Each row below holds a small network's activations on one input, seen along a few directions.
In each table, some parts of the input vary, and every possible input appears once, in random order.
Descriptions start from the smaller parts, as in this example, which fits no table here: ring(5) and (point or (values(2) and line(4)) or line(9)).
Shared parts are said once, and a part with two or three values counts as separate values.

Other details of the inputs shift rows strongly along three fixed directions, in all tables alike. That doesn't count.

Rows:
R1: [ 10 -32   6 -27  34  16 -10   9  -1  19 -12]
R2: [ 41  48  27  24  11 -42  -2  21 -19 -37   6]
R3: [-50  16 -48 -25  -3   0  14 -41  31  21 -30]
R4: [ 14 -16  10  14   8   2   9  17   5 -16   9]
R5: [ -2 -41   2  -7 -40  47  21   4 -23  23  24]
R6: [ 34  45  19  28  16 -39  15  17 -12 -47  21]
R7: [ 30  23  20  28 -20 -13  21  15 -20 -31  28]
R8: [  7 -29 -11 -14  73 -10 -12 -10  10  -9  -5]
R9: [ 26  -3   4  14  39 -30  -3  -8   5 -31   7]
R10: [ 25  12  11   2  37 -23 -18   7 -16 -21  -5]
R11: [-26  67 -15   8  -9 -46 -14 -29  46   0 -26]
R12: [ -3 -64   3 -33 -15  54  -3   9 -11  45  -4]
R13: [ 40  21  31  24 -31 -19   4  18 -10 -22  12]
R14: [  8 -23   5  -7  -8  19 -12   3 -24   8   1]
R15: [ -7 -48  -5 -29  24  35   9   7   3  22   3]
R16: [-54  44 -42 -22  37 -23 -10 -38  33   9 -17]
R17: [-62  38 -31  -3 -37   4   7 -30  16  18  -1]
R18: [ -47   57   -3   17 -108    9   14   -2   -7   25    5]
R19: [ 27  21  31  38 -22 -15   1  34  -9 -28   3]
R20: [-11 -47   5   9 -44  46  19  18  -5  16  15]
R21: [-66  -5 -28 -21 -47  35  -7 -19  29  57 -25]
R22: [ 33 -13   5   1  -1  -3   4   6 -17 -13 -17]
R23: [ 13   2   4  13  40 -23  -2   9   1 -30   6]
R24: [ 34  10  18  -2  34 -24  -9   9   2 -14  -6]
R25: [ 32 -18  -6 -33  63 -14 -22 -18   1   9 -10]
R26: [  2 -22  17  33 -74  32  26  24 -11  -3  25]
R27: [ 18 -18 -11 -28  74  -6  -3 -12   4  -1   1]
R28: [-12 -41   8  -3 -43  51  25  20 -13  22  19]
R29: [ -9 -44  10   3 -38  41  -5  20 -26  21   1]
R30: [ 21  13  24  18 -41   5   7  25 -32  -6  14]
R31: [  0 -57  -4 -23  21  28 -20  -2  -9  25 -12]
R32: [-40  85 -11  32 -51 -31  13 -12  10 -23   9]
R33: [ 18 -13   4   6   6   1   4  -4 -16 -17  17]
R34: [ 15 -19   0 -13  67 -15 -27  -1   1  -4 -18]
R35: [-33  71 -14  10  -3 -42 -13 -19  43  -1 -28]
R36: [-10 -62 -12 -19  25  32  -3  -6  -3  18   2]
R37: [-63  18 -35 -30 -12  13 -18 -31  15  43 -25]
R38: [ 20  18  22  41 -18 -12  17  33  -2 -38  18]
R39: [ 19 -24  -5 -27  69  -8   0 -13  19  -2  -2]
R40: [ 24 -15  13  10   1  -7 -14   4 -12  -9  -1]
R41: [-36  41 -34 -24  28 -30   1 -46  53  14 -16]
R42: [ 20   3  18  19 -44   4  -4  11 -31 -11  13]
Description of these inputs: values(2) and (point or (line(4) and ring(5))).
Changing only the values(2) part turns R18 into R7. The same change can be made to R25. Which row results? -> R5
Changing only the values(2) part turns R31 into R36. The same change can be made to R42. Which row results? -> R33
Start at R30 and move only the ring(5) part, one step at a time. The first step leads to R37. Which rows follow, in order? -> R29, R35, R24
Change only the ring(5) part in R16. List by row number the other rows that result. -> R6, R15, R23, R38

Rows:
R43: [-67  47 -22  25 -61   1  13  -8  13   2   3]
R44: [-33  -2 -29 -44  -1  19  -9 -32   3  43 -17]
R45: [ 24 -93   0 -16  64  39  -3  14 -30  -5  17]
R46: [ 26 -53  17  -4 -25  38  22  21 -19  10  18]
R47: [-56  38 -14  19 -58   0  20  -7  38   8  -1]
R48: [-33  55  -9  -4 -68  -5  -5 -14   7  28 -17]
R49: [ 42 -59  24  -6 -11  32   8  25 -11  14   4]
R50: [ 44  31  46  51 -52 -20  -4  40 -47 -41  18]
R51: [-49  31  -9  18 -58   1   8  -2  47  19 -16]
R52: [-44  65 -13   4 -41 -24 -24 -16  16  18 -27]
R53: [  28 -121   -5  -59   85   56  -28    0  -42   33   -1]
R54: [ 63  38  36  45  54 -73 -24  24  14 -64 -17]
R55: [ 27 -49  23   0 -10  32 -10  25 -50   4  12]
R56: [ -33  -97  -42 -102   57   66  -41  -38   18  103  -50]
R57: [ 20 -10  25  32 -54  22  10  30 -62 -20  37]
R58: [ 69 -26  18 -25 120 -41 -54  -1  -1 -14 -35]
R59: [ 48  10  38  27 -54   1   9  29 -45 -22  19]
R60: [ 40   8  29  25 -48   7  17  23 -52 -27  32]
R61: [ 69   8  29  -5 112 -40  -5  27 -12 -47  14]
R62: [ 22 -20  33  46 -55  21  34  41 -21 -33  38]
R63: [-70 -38 -29 -25 -34  51   7 -13  39  60 -18]
R64: [-60  47 -35  12 -19 -12  24 -28  35  -4  11]
R65: [ 51 -16  14  10  30  -8  27   6 -24 -38  34]
R66: [  4  97 -34 -20  98 -92 -19 -62  32 -35 -18]
R67: [-74 -36 -28 -22 -40  53 -10  -7  22  62 -28]
R68: [-16  85 -29  -1  38 -67  12 -47  44 -25  -4]
R69: [  6  42 -31 -41 115 -71 -22 -52  69  -2 -41]
R70: [ 30  28  30  54 -15 -30   8  31 -16 -56  18]
R71: [-60  44 -14  23 -63  -1   2  -2  21  10 -12]
R72: [-44  -4 -32 -14  20   7  12 -25  35  11   1]
R73: [ 24 -51  13  -4 -23  39  26  18 -23   7  25]
What is each input in this table made of? -> point or (ring(5) and line(6))
Change only the ring(5) part in R65. List by row number the other rows that result. -> R45, R57, R64, R66

Rows:
R74: [ 10  14  20  27 -26  -1  -8  26 -30 -19  11]
R75: [-48 -33 -30 -22 -40  44  13 -24  23  48  -7]
R76: [ 22  -3  25  31 -42  -1  -3  18  -9 -17   2]
R77: [ 23 -19  -4  -5  34   2  18  10 -11 -21  -9]
R78: [ 26 -27   9  -4  24  -2 -18   3 -19  -7  -5]
R79: [-24  53 -17  12 -34 -16  12 -22   2  -7  11]
R80: [ 12 -25   3   6  35  -1  -1  10   0 -16   6]
R81: [-46  17 -14  -2 -54  19  -9 -15 -10  24  -7]
R82: [ 25 -16   5 -12  29   0  11   3  -6  -9  14]
R83: [ 25  18  25  11 -34  -1   6  20 -27 -10  15]
R84: [-34  44 -13  21 -36 -19  10 -17   9 -12   4]
R85: [-21  21 -19 -15  20 -19 -24 -28   8   8 -21]
R86: [ 24 -20  17  -7  27   3  -8  18  -7   3  -3]
R87: [ 20   6  31  27 -36   2   6  33  -3  -9   5]
R88: [-23 -95 -10 -43 -26  87  20   7 -15  59  12]
R89: [-17  57  -8  10 -43 -22  -2 -17  -1   3  -5]
R90: [ 24 -14   4 -14  32   1   9   2  -9 -10  16]
R91: [ 19 -23  11   2  32   2   8  12  15  -9   5]
R92: [-34  18 -25  -7  31 -13  -7 -18  19   0  -6]
R93: [-29  24 -20 -15  32 -12   2 -17  21   7  -2]
R94: [-26  18 -16  -9  23 -18 -22 -12  23  10 -25]
R95: [-18  60  -1   4 -40 -21   3  -6   8   5  -4]
R96: [-50  15 -12   3 -50  16  -7   3   1  26 -10]
R97: [  4  36 -18 -34  76 -49 -23 -34  47   4 -33]
R98: [ 12 -22   2   5  37  -2  -2  10  -6 -17   8]
R99: [-23   7 -21  -4  21 -17  -4 -29  38  -1 -15]
R100: [ 21   8  20  22 -32  -1  25  18   4 -20  18]
R101: [ -3 -69   8 -23 -46  68   7  19 -10  48   0]
R102: [ 22 -16  15 -10  30   4 -10  16 -17   2   1]
R103: [-53  23 -20  -6 -84  31   2 -18 -11  42  -2]
R104: [ 34  -9  -6 -10  94 -37 -15 -20   2 -34  -2]
R105: [ 17 -19   9  -1  33   1   9  12   1  -9  10]
R106: [-34  21 -26  -8  32 -11  -9 -19  16  -1  -4]
R107: [ 13   2  24  33 -34  -1  -4  31 -11 -16   3]
R108: [-28  22 -19 -14  31 -14   3 -16  25   8  -4]
R109: [ 27 -33  11  -1  20   1 -17   4  -7  -5  -9]
R110: [ 20 -12  14 -10  30   6 -12  13 -20   1   3]
R111: [ 26 -31  10  -3  21   0 -17   4 -14  -6  -7]
R112: [ 38 -32  11  -5  14   3 -10   2  -1   2  -8]
R113: [-72 -50 -55 -58  23  51 -12 -46  14  61 -16]
R114: [-26  11 -24  -7  23 -18  -4 -30  25  -1 -11]
R115: [-21 -65  -7  -8  -5  49   4  10   8  25   1]
R116: [  8  19  17  24 -20   2  17  22 -20 -22  28]
R117: [-17  58   0   6 -42 -21   4  -5  14   5  -7]
R118: [ 35 -24   8 -10  20  -1 -11  -1 -20   1  -1]
R119: [ 24  13  18  22 -37   2  16  31 -30 -21  -9]
R120: [-22  14 -13  -5  21 -17 -22 -11  36  10 -28]
R121: [-25  58 -11   6 -31 -13  16 -13   7  -6  13]
R122: [ 21  11  20  21 -31  -2  25  18  -2 -20  21]
R123: [ 24   5  14  28 -33  -7  21   9  -8 -23  19]
R124: [  6   3  16  37 -24  -3  13  24  -2 -27  16]
R125: [-18  20 -28 -17  24 -17   1 -35  15   6  -4]
R126: [-24  54   4  17 -37 -19   1   4  22   5 -11]
R127: [ 29   6  21  22 -43  -3   4  15 -24 -11   9]
R128: [ -8  18 -18 -16  14 -21 -15 -28  25  15 -24]
R129: [ 26  21  15  19  34 -32   9  11  15 -33   8]
R130: [ 28 -22   0  -5  28  -4   6  -5 -11 -11  11]
R131: [ 29 -24   1  -3  26  -5   7  -5  -5 -11   9]
R132: [ 14   2  16  35 -30  -7  14  11  -7 -30  16]
R133: [ -7 -56   5 -31 -37  68   3  12 -36  46  10]
R134: [ 22 -19  16  -9  27   4  -9  17 -14   4  -1]
R135: [ 16 -22   9  -3  31   1 -20  14 -18  -5  -3]
Changing only one part turns R118 into R130. The same change can be made to R103. Which row results? -> R79
Changing only one part turns R91 into R87. The same change can be made to R80. Which row results? -> R94
What is each input in this table made of? -> values(2) and (point or (ring(5) and line(6)))
Change only the values(2) part in R78. List by row number the other rows that result. -> R84
Change only the ring(5) part in R87. List by row number the other rows that result. -> R76, R101, R112, R120
Start at R121 and move only the line(6) part, one step at a time. The first step leads to R90. Which rows follow, in order? -> R82, R88, R122, R100
Change only the ring(5) part in R126. List by row number the other rows that result. -> R97, R107, R109, R128

Rows:
R136: [-19   6   8  10 -15 -10 -21 -19   4   8  18]
R137: [-18  30   8  30 -39  16  27  30   0  11  14]
R138: [-29  -1  -5 -15 -40  40  29  14 -31   6  16]
R139: [ 15 -50 -15 -12  37  -6 -11 -25 -14  14 -16]
R140: [  20 -120  -15  -47   32   59   28    4  -24   39    7]
R141: [ 19  18  -9   1  14  -7  16 -13  13 -32  17]
R142: [ 41  -8  -4  -4  34  -9  -4 -22  -7 -33  16]
R143: [ -2  17   4  24 -29  15  27   4  17 -23   6]
R144: [-17 -16 -22   0  12 -18 -10 -19  14  12 -34]
R145: [ 56  18  35  17 -52   5   3  15  -9 -25   0]
R146: [ -6  -6   9   2  41 -28 -35 -12  27  -5  -4]
R147: [  4 -11 -18   1  39 -35   2  -1  27 -10 -31]
R148: [-20  16 -15 -32  60 -26  -1 -33  44   7  12]
R149: [-62  24 -30   0 -20   8 -24 -10  18  45 -20]
R150: [-55  35 -38 -19 -14  12  11 -14  20  43   6]
R151: [-49  39 -19 -17  21  -1  14 -10  20   4 -24]
R152: [ 18 -20  22   9  42 -21 -15  19  23 -22  10]
R153: [ 54  13  22 -14  34 -16 -20  19  -5  12 -11]
R154: [-20  14  17 -21 -52  11  -9  -6  25  43  -3]
R155: [-33  -5 -18  10 -39  25 -15 -16  16   5 -16]
R156: [  1 -89  -8 -15 -55  62  28   4 -46  42  19]
R157: [ 26  10  26  24  15 -20 -16  27 -34 -46  -7]
R158: [ 46  19  14  21  18 -23  -1  16 -31 -22  32]
R159: [-23  15 -22 -32  23  -3  -5 -23 -17   3  -4]
R160: [ 70 -70  30 -15 -13  26  10  26 -31  17 -12]
R161: [-12 -51 -22 -17  15  37  -9  -3  24   6 -17]
R162: [ 37 -13   1  10  33 -10 -22 -21  -9 -32   2]
R163: [-27  32   3  16 -30  -4   5  28  -8 -23 -11]
R164: [ 43  -2  19  30  15 -27  36  21  -2 -34   0]
R165: [ 33  41  40   6 -45  -8   3  32 -34 -22  -8]
R166: [ -9  33   2  32 -35  -7 -12   4 -23   7  12]
R167: [-24  29   5  16 -46   4  -5   2 -39 -10   2]
R168: [-25  14  -5 -19  63 -22   0 -23  55   8  -3]
R169: [-18  30   1  32 -33  -3   1  34   5   1   3]
R170: [-13  10  -3 -12   9 -16  -7 -28  13   7  26]
Changing only one part turns R166 into R167. The same change can be made to R158. Which row results? -> R159
What is each input in this table made of? -> values(5) and (point or ring(6))
Which other rows agree with R156 in the values(5) part? List them by row number. -> R139, R140, R144, R147, R160, R164
Change only the values(5) part in R151. List by row number the other rows that result. -> R137, R143, R164, R168
